Small tables with named rows and columns. After each table, cells are looked up by row and column.

Kipova:
	Sig	Razok
Damuvil	1356	1584
Zupelin	3220	7469
Dumimor	6317	-84
Fop	1285	2156
Ded	965	2328
Mimor	-1089	3206
Zodozat	2507	-496
Vofes	4063	-3784
Robapaf	1223	4644
Met	-339	-2786
Saz	-6179	-3403

What is the Sig of Damuvil in Kipova? 1356
What is the Razok of Zodozat in Kipova? -496
What is the Sig of Zodozat in Kipova? 2507
What is the Sig of Met in Kipova? -339
What is the Razok of Saz in Kipova? -3403
What is the Razok of Mimor in Kipova? 3206
What is the Razok of Robapaf in Kipova? 4644
What is the Razok of Met in Kipova? -2786
What is the Sig of Zupelin in Kipova? 3220
What is the Sig of Mimor in Kipova? -1089

Table Gigugo
	Ragi	Sim	Vima	Meva
Korute	178	159	173	176
Gudezi	160	201	126	180
Fubok	151	144	154	158
Dem	140	192	180	135
Vur	206	60	154	145
Bigi	142	179	170	137

What is the Sim of Fubok in Gigugo? 144
What is the Sim of Bigi in Gigugo? 179
What is the Vima of Bigi in Gigugo? 170
What is the Sim of Gudezi in Gigugo? 201
What is the Sim of Vur in Gigugo? 60
What is the Vima of Gudezi in Gigugo? 126
What is the Ragi of Dem in Gigugo? 140
What is the Ragi of Vur in Gigugo? 206
What is the Vima of Vur in Gigugo? 154
What is the Ragi of Gudezi in Gigugo? 160
What is the Ragi of Fubok in Gigugo? 151
What is the Meva of Gudezi in Gigugo? 180
What is the Ragi of Korute in Gigugo? 178
What is the Meva of Fubok in Gigugo? 158
What is the Sim of Dem in Gigugo? 192
What is the Vima of Dem in Gigugo? 180
Which row has the largest Vima? Dem

Table Gezo
|  | Tuz | Zavuzi | Safetel |
|---|---|---|---|
| Dorozi | 47 | 34 | 41 |
| Bube | 15 | 16 | 32 |
| Dosap | 14 | 24 | 37 |
| Dor | 17 | 39 | 34 |
| Velebaf | 41 | 13 | 45 |
| Rozeti | 58 | 43 | 27 |
| Musiba | 48 | 38 | 21 |
| Bep | 37 | 41 | 34 |
| Danezad | 57 | 13 | 51 |
| Lene | 44 | 42 | 23 |
| Tozud | 82 | 44 | 41 |
| Zik | 40 | 39 | 53 |
| Perafog | 13 | 34 | 34 |
| Nen | 39 | 41 | 33 |

Tuz of Tozud: 82
Safetel of Perafog: 34
Tuz of Bube: 15
Safetel of Tozud: 41
Zavuzi of Zik: 39
Tuz of Dor: 17
Zavuzi of Nen: 41
Safetel of Rozeti: 27
Tuz of Lene: 44
Zavuzi of Rozeti: 43
Safetel of Musiba: 21
Safetel of Dosap: 37
Safetel of Zik: 53
Zavuzi of Dorozi: 34
Zavuzi of Perafog: 34
Row with the largest Tuz: Tozud

Table Kor
,Bal,Vek,Ditu,Pazote,Tiv,Nokazes,Guv,Kul
Zes,145,82,108,121,112,143,123,118
Zelu,129,170,138,53,121,129,126,98
Zafot,90,146,115,59,133,116,120,147
Buv,90,106,115,195,87,54,99,112
Paburus,129,118,128,133,197,156,99,95
Nenok,99,74,100,195,70,54,94,109
Bamim,67,142,104,53,142,111,120,176
Soses,70,166,114,22,138,111,123,159
Fisud,138,62,93,121,91,125,115,118
Savomir,96,114,119,177,95,67,104,115
Reda,138,62,93,121,91,125,115,118
Vis,129,118,128,133,201,156,99,92
Deruvi,90,106,115,195,87,54,99,112
Midetop,167,162,158,158,121,187,194,171

Paburus, Tiv => 197
Fisud, Kul => 118
Reda, Tiv => 91
Buv, Ditu => 115
Vis, Nokazes => 156
Paburus, Ditu => 128
Soses, Kul => 159
Zes, Nokazes => 143
Midetop, Guv => 194
Zelu, Tiv => 121
Buv, Vek => 106
Fisud, Guv => 115
Nenok, Vek => 74

Fov.csv
,Dak,Gatabi,Lepof,Goguzo,Vuza,Sodokob,Saz
Nat,85,68,61,58,53,78,80
Dusuf,22,81,60,48,69,56,51
Lasebi,52,63,51,52,53,62,61
Mezakev,56,56,58,59,59,55,55
Bodibo,53,55,57,57,58,53,53
Dedud,53,54,53,56,54,55,55
Tufeb,65,54,62,59,59,56,56
Zugifig,78,21,77,85,75,30,32
Rurive,67,73,51,48,47,79,79

Gatabi of Dedud: 54
Sodokob of Bodibo: 53
Dak of Lasebi: 52
Vuza of Bodibo: 58
Saz of Bodibo: 53
Saz of Dusuf: 51
Sodokob of Mezakev: 55
Goguzo of Rurive: 48
Sodokob of Rurive: 79
Dak of Rurive: 67
Vuza of Rurive: 47
Gatabi of Bodibo: 55
Vuza of Dedud: 54

Kaz
cols = Vutuf, Zifive, Nusog, Dif, Val, Ladobi
Gogunum: [85, 104, 90, 74, 84, 104]
Vib: [104, 111, 43, 49, 84, 157]
Lizezo: [115, 98, 54, 54, 69, 147]
Bul: [121, 105, 33, 40, 74, 180]
Gupadez: [118, 126, 23, 37, 83, 187]
Sogonat: [145, 115, 16, 34, 74, 231]
Gogi: [121, 117, 40, 55, 79, 170]
Savuno: [95, 102, 65, 52, 75, 122]
Tig: [136, 121, 29, 44, 76, 201]
Geke: [124, 107, 12, 24, 75, 202]
Mek: [132, 140, 13, 33, 81, 208]
Napudo: [100, 87, 66, 77, 78, 117]
Voro: [102, 106, 58, 70, 85, 138]

Vib, Val -> 84
Mek, Val -> 81
Sogonat, Nusog -> 16
Mek, Ladobi -> 208
Lizezo, Val -> 69
Savuno, Nusog -> 65
Which row has the largest Nusog? Gogunum

Table Telofe
|  | Davudat | Gar | Nal | Ratagor | Dide | Fezi | Dulap |
|---|---|---|---|---|---|---|---|
| Zanoseg | 36065 | 84984 | 49065 | 37537 | 40920 | 35093 | 17672 |
| Lutur | 31941 | 50607 | 20197 | 39007 | 31906 | 47232 | 16593 |
| Zaruru | 33777 | 13966 | 37985 | 34372 | 30051 | 36094 | 35645 |
| Banizu | 37928 | 74687 | 61615 | 35272 | 42025 | 28350 | 26337 |
| Fizimez | 35792 | 4407 | 41657 | 33298 | 31264 | 34246 | 40954 |

Banizu, Nal => 61615
Zanoseg, Dide => 40920
Lutur, Dulap => 16593
Lutur, Gar => 50607
Zaruru, Dulap => 35645
Zanoseg, Dulap => 17672
Fizimez, Davudat => 35792

Tevu.csv
,Nado,Zira,Vun,Lilapu,Liko
Pomaver,38,23,75,16,34
Nar,50,20,33,56,52
Kofubuz,14,56,11,32,11
Pevam,37,34,89,32,24
Rus,44,23,39,53,47
Fotidid,9,60,11,31,12
Kedok,43,44,85,24,17
Femu,44,20,43,55,43

Kedok, Lilapu => 24
Rus, Vun => 39
Kofubuz, Lilapu => 32
Nar, Nado => 50
Fotidid, Liko => 12
Pomaver, Zira => 23
Nar, Lilapu => 56
Kofubuz, Liko => 11
Fotidid, Lilapu => 31
Kofubuz, Nado => 14
Femu, Liko => 43
Femu, Nado => 44
Rus, Lilapu => 53

Ditom:
fields: Rit, Nabim, Latikan, Bigov, Ras, Samalu
Dulis: [214, 113, 117, 142, 49, 96]
Rut: [26, 29, 72, 234, 72, 173]
Zeliri: [104, 217, 177, 115, 133, 75]
Tiv: [211, 167, 108, 208, 99, 31]
Dugedu: [131, 204, 151, 44, 150, 72]
Fod: [51, 31, 76, 120, 145, 99]
Kotur: [192, 116, 206, 186, 142, 195]
Tuni: [228, 164, 215, 206, 55, 50]
Pog: [240, 169, 63, 92, 178, 132]
Mife: [125, 54, 69, 174, 141, 154]
Gefar: [70, 89, 148, 77, 163, 95]
Nomagis: [56, 183, 36, 108, 127, 115]

Dugedu, Latikan -> 151
Nomagis, Samalu -> 115
Fod, Ras -> 145
Gefar, Latikan -> 148
Tiv, Rit -> 211
Tuni, Samalu -> 50
Nomagis, Nabim -> 183
Zeliri, Samalu -> 75
Tiv, Bigov -> 208
Zeliri, Latikan -> 177
Dugedu, Samalu -> 72
Dugedu, Bigov -> 44
Tiv, Samalu -> 31
Tiv, Ras -> 99
Kotur, Ras -> 142
Fod, Nabim -> 31
Dugedu, Rit -> 131
Row with the largest Nabim: Zeliri

